A small network was shown many inputs. Here are its activations along a few directions, one row for each input.
Each table varies a few parts of the input and shows all the possible inputs, shuffled.
Descriptions start from the smaller parts, as in this example, which fits no table here: line(4) and (point or ring(11) or (values(2) and ring(8))).
Shared parts are said once, and a part with two or three values counts as separate values.

A family of inputs:
x1: [ 0.12  1.94  4.81  2.10 -0.45 -0.91 -2.11 -1.76  0.53 -2.75 -1.61  0.88]
x2: [-7.00 -3.24 -5.95  3.62 -5.61  2.45  3.80 -0.91  1.31  5.19  2.02 -2.60]
x3: [ 0.42 -1.54 -6.59 -1.82  5.25  0.68  1.48 -1.14  2.74  1.36  3.71  1.10]
x4: [ 2.56 -1.31 -0.85 -5.06  2.40 -0.73  1.68  6.44 -5.15  3.97  1.59 -0.04]
x5: [ 2.12  3.12  2.83  0.61  0.30  0.13 -2.73 -2.96  2.95 -4.02 -3.03  1.09]
x6: [ 4.28  2.20  6.20 -1.76 -0.19 -1.14 -3.73  2.93 -3.52 -3.32 -4.23  1.28]
x7: [ 1.65  2.13  0.92  1.12  2.59 -0.26 -4.02 -4.60  4.61 -5.93 -1.90  1.94]
x8: [ 2.31  1.18  6.08  0.65 -2.02 -1.20 -1.87  0.23 -2.08 -3.09 -2.51  0.03]
x9: [ 0.24 -2.49 -1.19 -2.67  0.61 -1.09  3.46  3.95 -3.80  3.80  2.75 -1.60]
x10: [-0.29 -2.53 -2.72 -0.97  1.53  0.19  2.73  1.48 -1.31  4.01  3.53 -1.24]
x11: [-6.91  0.84  2.36  6.10 -7.29  1.73 -1.18 -3.94  3.16 -1.44 -2.67 -0.15]
x12: [ 0.51 -0.29 -5.90 -1.92  2.89  0.17  2.48  0.28  0.58  2.23  2.35 -0.70]
What is each input in this table made of?
> values(2) and (point or line(5))
Changing only the values(2) part turns x7 into x3. The same change can be made to x1. Which row results?
> x10
Change only the values(2) part in x4. List by row number the other rows that result.
> x6

A family of inputs:
x13: [ 0.53 -2.00  3.75  1.41 -0.84 -1.89  1.47  0.58 -2.22  3.83  2.93 -0.93]
x14: [-1.81 -3.17 -0.44  3.39 -4.83  3.63  0.48 -3.04  1.18 -3.10  1.81 -1.49]
x15: [ 2.69  0.06 -0.14 -2.57 -0.59  1.43  0.60  4.96 -3.33  3.63 -3.28 -1.62]
x16: [ 0.05 -1.74  0.73  3.12  2.71 -1.56  1.92 -2.46  0.78  2.05  3.15 -1.44]
x17: [ 2.08  0.75 -0.09 -0.95  5.51 -0.48 -1.13  0.39 -0.70 -1.32  3.69  3.65]
x18: [ 2.36  0.85 -4.92 -3.47  4.64 -2.56  1.34  2.31 -1.29 -0.79  2.93  2.33]
x19: [ 2.41  5.73  2.68 -0.24  1.37 -0.53 -3.56 -3.11  1.35 -6.09 -2.96  4.08]
x20: [ 1.08 -1.89  0.61  0.74  3.11 -0.97 -3.43 -3.29  4.22 -2.73 -1.26  0.88]
x21: [-0.87 -0.93 -5.52  0.00 -3.81  5.44  3.27 -2.09  0.33  1.41  1.75 -3.46]
x22: [ 0.98  0.71  3.26 -2.53  3.19 -0.04 -0.98  3.30 -3.96 -1.16  3.63  1.20]
x23: [ 1.78 -0.65  5.06 -2.93  1.14  0.57 -2.68  1.82 -2.53 -5.12 -1.03  1.08]
x24: [ 2.62  0.67 -4.74 -2.10  3.87  1.06 -0.14 -1.16  3.92  1.93 -1.03 -1.08]
x25: [-3.50 -2.02 -6.83  0.46 -3.13  0.89  4.21 -1.67 -2.04  1.38  4.96 -2.48]
x26: [ 1.59 -3.30  5.38  1.36 -2.94 -1.24 -0.10 -0.31 -0.47 -0.13 -1.51 -1.21]
x27: [-5.13 -0.91 -5.05 -1.24 -1.51  4.82  0.91  1.75  2.47  4.33 -2.21  0.42]
x28: [ 0.33 -1.05 -1.40 -1.93 -0.10 -3.19  1.58  5.74 -5.37  3.56  0.16 -0.78]
x29: [ 4.74  2.04 -3.69 -4.22  4.05  2.10  0.31  1.36  0.61 -0.54 -0.51  1.53]
x30: [ 1.14 -3.02  2.42  2.95  0.54 -0.92  0.29 -3.35  2.56 -1.89 -1.20 -1.71]
x31: [ 0.97 -2.55  5.21  0.54 -1.25 -0.49 -2.57  2.81 -3.21 -0.93 -3.72  0.22]
x32: [ 0.01 -1.61 -4.19  0.41  2.02 -3.56  4.41 -1.03 -0.02  2.73  2.23 -2.67]
x33: [ 2.93 -0.52  1.61 -1.42  3.44  0.16 -2.89 -1.10  0.72 -5.15 -0.83  3.49]
x34: [ 1.19  3.02  6.42  2.58 -5.25 -2.22 -0.90 -1.99  0.56 -1.04 -3.37 -0.83]
x35: [ 0.49  3.73  6.27  1.66 -3.44 -1.38 -3.31  0.96 -2.35 -1.82 -5.75  0.74]
x36: [ 0.62 -1.82 -1.17 -1.39 -1.62 -3.96  3.98  2.15 -2.97  4.46  2.09 -2.10]
x37: [ 2.51 -0.51 -2.94 -0.21  1.36  1.03  3.44 -1.67  2.13  2.76 -1.09 -3.57]
x38: [ 0.15 -0.55 -1.11  1.20  5.26 -1.53 -1.64 -1.97  2.65  1.17  3.21  1.08]
x39: [ 1.36  0.82 -1.68 -5.14  2.22 -2.19  1.46  5.19 -4.59 -0.62  2.91 -0.08]
x40: [-3.22 -2.12 -1.90  3.20 -2.61  2.87  1.89 -2.71 -0.89  0.63  5.97 -1.17]
x41: [ 0.72  3.31  3.47  4.21 -1.71 -1.85 -0.45 -4.98  3.55 -2.88 -3.05 -1.36]
x42: [-7.39 -2.09 -1.45  1.97 -0.35  2.25 -0.59  1.13  1.39  3.56  2.06  2.69]
x43: [ 0.56  4.38  1.69  1.95  0.97 -1.82 -4.10 -5.14  4.97 -3.72 -3.25  1.36]
x44: [-6.59  3.14  1.08  3.28 -4.72  1.87 -2.81 -1.09  4.36 -1.14 -4.37  2.70]
x45: [ 0.23 -0.45 -5.97 -1.33  4.52 -3.52  0.92 -0.33  1.97  1.76  2.34 -0.21]
x46: [ 1.29  5.63  6.12 -1.74 -0.97 -0.19 -3.37 -0.16 -1.79 -6.03 -3.19  1.71]
x47: [-2.06  3.17  0.62  4.77 -7.13  2.70 -0.16 -4.34  2.51 -4.13 -0.07 -1.20]
x48: [ 3.72  2.01 -0.40 -5.86  1.73  2.49  0.47  4.29 -2.59 -0.44 -0.57 -0.89]
x49: [-7.52 -1.96 -6.33 -0.66 -0.94  0.31  1.91  2.39  0.37  4.19  1.18  1.37]
x50: [ 3.08 -0.73  0.07 -1.94 -2.18  0.65  3.04  1.48 -0.80  4.45 -1.29 -3.00]
x51: [ 0.05 -1.21  3.53  0.72  0.79 -1.09 -0.93  3.97 -4.74  3.01  0.87  0.44]
x52: [-6.19 -3.20  0.00  1.96 -2.51  2.91 -2.17  0.43  3.25 -0.08 -2.32  2.34]
What is each input in this table made of?
> line(5) and (values(2) or ring(6))
Changing only the line(5) part turns x35 into x28. The same change can be made to x19. Which row results?
> x18
Changing only the line(5) part turns x27 into x52. The same change can be made to x15. Which row results?
> x31
Change only the values(2) part in x49. List by row number the other rows that result.
> x25
Change only the values(2) part in x47. List by row number the other rows that result.
> x44

A family of inputs:
x53: [ 1.50  1.71  4.77 -1.61  2.25 -0.58 -3.16  2.59 -0.39 -0.73 -4.47  2.51]
x54: [-1.92  1.33 -3.12 -2.45  1.04  1.33  2.93  4.45 -2.46  4.86  2.13  0.67]
x55: [ 2.81 -0.26  2.05 -1.75  0.68 -3.53  0.34  4.28 -6.53  0.13  1.22 -1.10]
x56: [ 1.60  2.13  6.74 -2.34  0.49  0.42 -0.86  1.84 -1.99 -2.57 -1.53 -0.11]
x57: [-0.38  2.39  3.66  1.71 -3.13  1.39 -4.20 -0.70  1.44 -1.21 -4.44  2.48]
x58: [-2.90 -1.02  2.62  4.33 -6.50 -0.79  1.66 -1.70 -0.71  0.96 -2.38 -2.49]
x59: [-6.86 -0.18 -0.23  2.76 -4.15  0.48 -1.47 -0.18  1.45 -0.40 -1.81  2.23]
x60: [ 0.49 -0.09 -0.31 -0.27 -0.86 -0.30  5.39  3.72 -5.44  4.61  3.69 -2.65]
x61: [ 2.01  2.29  7.95  0.40  0.69 -1.30 -0.15  1.45 -4.03 -1.41 -1.31 -1.14]
x62: [-4.42 -2.17 -3.32  0.88 -1.63  2.65  0.54  1.56  1.15  5.14 -0.37 -1.04]
x63: [ 2.79  2.35  1.33  3.06  0.50 -0.84 -2.85 -5.67  5.55 -3.32 -0.95  1.16]
x64: [-0.03 -2.89 -1.68 -2.88 -0.80  0.20  3.16  4.47 -3.70  2.69  3.89  0.06]
x65: [-1.57 -2.58 -5.48  1.75  1.97  0.43  1.71 -4.19  4.71  3.48  2.86 -2.08]
x66: [-2.15 -0.24 -3.80  2.60 -1.91  1.54  0.31 -4.22  4.90 -2.28 -2.55  0.33]
x67: [-5.09 -1.77  1.53  1.90 -6.16  0.63  0.15 -0.88  0.42 -1.66 -0.53 -0.05]
x68: [ 4.06  0.07  0.70 -4.76 -0.09 -1.53  0.35  4.26 -3.60  0.43 -1.11 -1.44]
x69: [ 1.79  0.94  6.62  3.56 -4.98 -0.18 -1.88 -1.91 -1.71 -1.26 -2.95 -0.82]
x70: [-1.98 -3.56 -0.41  2.99 -3.44  1.09  2.98  0.68 -1.81  4.93  1.26 -4.42]
x71: [ 2.68  1.23  2.89 -0.28  6.36 -3.18 -2.74 -1.98  2.53 -4.07  0.96  2.54]
x72: [ 0.66  0.92 -5.19 -2.01  4.71 -0.82  3.90 -1.41  0.93  3.26  5.22 -0.47]
x73: [-1.59 -2.97 -6.61  0.69  1.10  3.44  1.44 -2.53  3.34  1.98  0.90 -1.55]
x74: [ 1.06  1.43  0.49  2.31  0.15  1.83 -3.92 -3.77  3.03 -6.05 -0.92  3.15]
x75: [ 2.39 -1.55 -6.73 -3.10  3.59  1.21  2.97  0.30  0.28  2.39  1.61  0.38]
x76: [-4.20 -4.36 -1.46  0.53 -3.13  2.50  1.43  1.46 -0.70  2.30  3.14 -1.98]
x77: [ 0.57  1.21 -0.70 -3.73  2.55 -1.93 -2.07  5.22 -3.56  0.30 -0.26  2.16]
x78: [-2.09  0.20 -2.69  3.76 -1.07 -1.53  0.61 -5.74  6.40 -0.86 -0.49 -0.26]
x79: [ 3.37  3.10 -3.82 -4.31  5.15  0.08  0.12  0.90 -0.97 -2.19  0.55 -0.31]
x80: [ 4.52  1.14  1.39 -1.71  5.06  0.15 -2.24 -1.01  2.07 -4.15 -3.14  1.81]
x81: [-0.31  0.27  5.55  1.13 -4.63  1.21 -3.35 -1.12 -0.56 -3.85 -1.11  1.57]
x82: [ 3.19  0.96 -2.72 -3.14  6.18 -4.09 -1.11 -0.17 -0.04 -1.46  2.87  0.88]
Changing only one part turns x69 into x70. The same change can be made to x74. Which row results?
> x73
What is each input in this table made of?
> line(5) and ring(6)
Change only the line(5) part in x80. List by row number the other rows that result.
> x53, x56, x61, x71
Change only the ring(6) part in x54. List by row number the other rows that result.
> x53, x57, x59, x62, x77
